A small network was shown many inputs. Here are its activations along a few directions, one row for each input.
In each table, some parts of the input vary, and every possible input appears once, in random order.
Descriptions start from the smaller parts, as in this example, which fits no table here: ring(5) and (point or line(11) or (values(3) and line(6))).
Shared parts are said once, and a part with two or three values counts as separate values.

Other details of the inputs vary at random and push rows far along three fixed directions, the same in every table; ignore that.
These rows show it; all are for the same input, with only those details redrawn:
[  8   2   2 -28 -13  -2 -14   0  -9  -3 -13]
[-42   3   2  41  23 -25  15   4  11   9   3]
[-16  -2  -4  12  21  11 -12  20   9  18  30]
[-30   9 -17  25   3  -2 -31 -19  21 -14   3]
[ 11  -5  14 -27   7   0  16  33 -18  26   3]
[ -4  -3  15 -13  -3 -18  16  14 -13   7 -15]
[ 16   2  -7 -33 -13  22 -33   9  -1   6  12]
[ 10   1   6 -31 -13  -2  -5   9 -11   5 -12]

Rows:
r1: [  0   4 -17  15   8  16  -7  -3  15  -8  35]
r2: [  1   5  -8  -8 -10  32 -42 -15   8  -2  13]
r3: [ 24 -11 -14  -5  -1  18 -12 -11   6  -3   5]
r4: [ -4  -7  19 -11  13  -5  17  14 -14  19   1]
r5: [ -4   3  18 -14 -28 -13   0 -20 -11 -13 -34]
r6: [-25   0   5  18  21 -14  11   8   0  11   2]
r7: [23 -9 -6 -3 -6  6 17 10 -8  6  5]
r8: [-13  13  -1  49  14   4 -19  -2  17  -1  23]
r9: [ 12   4  -1 -11 -34 -31  21 -29 -19 -40 -46]
r10: [-26  11   2  12 -14 -30   0 -21   1 -28 -46]
r11: [-24  -3  18  13  19 -20  30  13  -6  21  -1]
r12: [-21 -10   0  44  29 -17  29 -11  18   2   8]
r13: [ 44   7  15 -28  -9  19 -16  11 -20   4   0]
r14: [-23  -1  12  15  20 -23  30  20  -5  21  -4]
r15: [ -1   6 -22   7  -2  13 -21 -30  23 -20  15]
r16: [ 11   0   3 -11 -28 -31  25 -30 -23 -41 -48]
r17: [ 26  -9  -6 -16  -4  17  -4   2  12   5  17]
r18: [ 19   6 -13 -17 -12  12 -12 -19   0 -23   7]
r19: [ -6  -1 -21  29  -6  -5  -6 -30   9 -27  -9]
r20: [ 14  -4   6 -10  14   1  36  21  -2  25  24]
r21: [  9   1 -11 -18   3  32 -34  16   4   6  15]
r22: [ 32 -18   7 -14   3   6  29  26 -10  26  10]
r23: [-17  12 -14  20 -11  23 -41 -12  25 -10   7]
r24: [ -2  -3  19  -2   8   5  18  23 -10  18  -9]
- What is each input in this table made of? => values(2) and (point or ring(5) or ring(6))
- Changing only the values(2) part turns r14 into r6. The same change can be made to r7. Which row results? => r19
- Change only the values(2) part in r2. List by row number the other rows that result. => r5

Rows:
r25: [-13  15  -6   1 -16 -11 -24 -13   3 -18 -24]
r26: [ 28  -6  -3 -21  -5   6  11  20 -12   5   4]
r27: [-12  -3 -13   9   0   6 -22 -24  14 -11  -3]
r28: [-35  -1  12  35  26 -23  26  26  -3  18  -3]
r29: [ -6   7 -19  14  -7   6 -11 -21  12 -26   4]
r30: [  6   5  -7   4  12  36 -34  22  14  26  35]
r31: [ 21  -8   4 -26  13  24  -8  19  -2  25  23]
r32: [-19  -5  10  43  26 -16  50   7   2  10   7]
r33: [ 36  -9  11 -24 -14  -5  25   8 -19   2 -21]
r34: [ 30  -3   8 -30 -14 -13  21  11 -25   0 -18]
r35: [-17   5 -15   2 -11  -2 -19 -17  18 -14   2]
r36: [ 13  -6 -23   2  15  39 -19  20  10   9  46]
r37: [ 28  -3  -4 -20   5  19  -2  24  -9  16  33]
r38: [-14   0 -18  -4 -14  -2 -16 -19  10 -16  -9]
r39: [-34  -9   4  26  33 -22  37  16  -2  19   2]
r40: [ 21  -6 -14   8  13  34 -22  13  14  17  45]
r41: [ 27   0  10 -31 -14  -7  25   6 -24  -3 -12]
r42: [ 16   0  17 -44 -12 -14  17   9 -18   4 -17]
r43: [  4   0  -8  11 -12  -3  -4 -28   5 -27 -19]
r44: [-15   8  -1  17  -4   6 -35 -17  10 -12  -3]
r45: [-11   5  -4   8  -4  -1 -22 -26  21 -12   1]
r46: [-18  -4  14  43  27 -20  47   4   1  11   9]
r47: [-21  13   1   3 -16  -6 -19 -18  -2 -23 -19]
r48: [ 13   3  22 -36 -12  -8   7  19 -30   5 -23]
r49: [ 15   3  28 -32 -17  -1  13  10 -27   8 -25]
r50: [-31  -3  19  43  27 -21  28  19   1  22  -6]
r51: [-11  -3  -6   1 -16  -9  -6 -27   8 -14 -22]
r52: [-12   6  -8  -6  -5 -12 -17 -23   5 -21 -16]
r53: [  4   6  -3  11 -12 -11  -6 -32   4 -24 -13]
r54: [  6  -6 -10  -5   7  34 -21  13  22  24  44]
- Changing only one part turns r41 into r46. The same change can be made to r47. Which row results? => r49
- What is each input in this table made of? => values(2) and (line(4) or ring(5) or ring(6))
- Change only the ring(6) part in r41. List by row number the other rows that result. => r26, r29, r34, r36, r37
- Change only the values(2) part in r29. List by row number the other rows that result. => r32
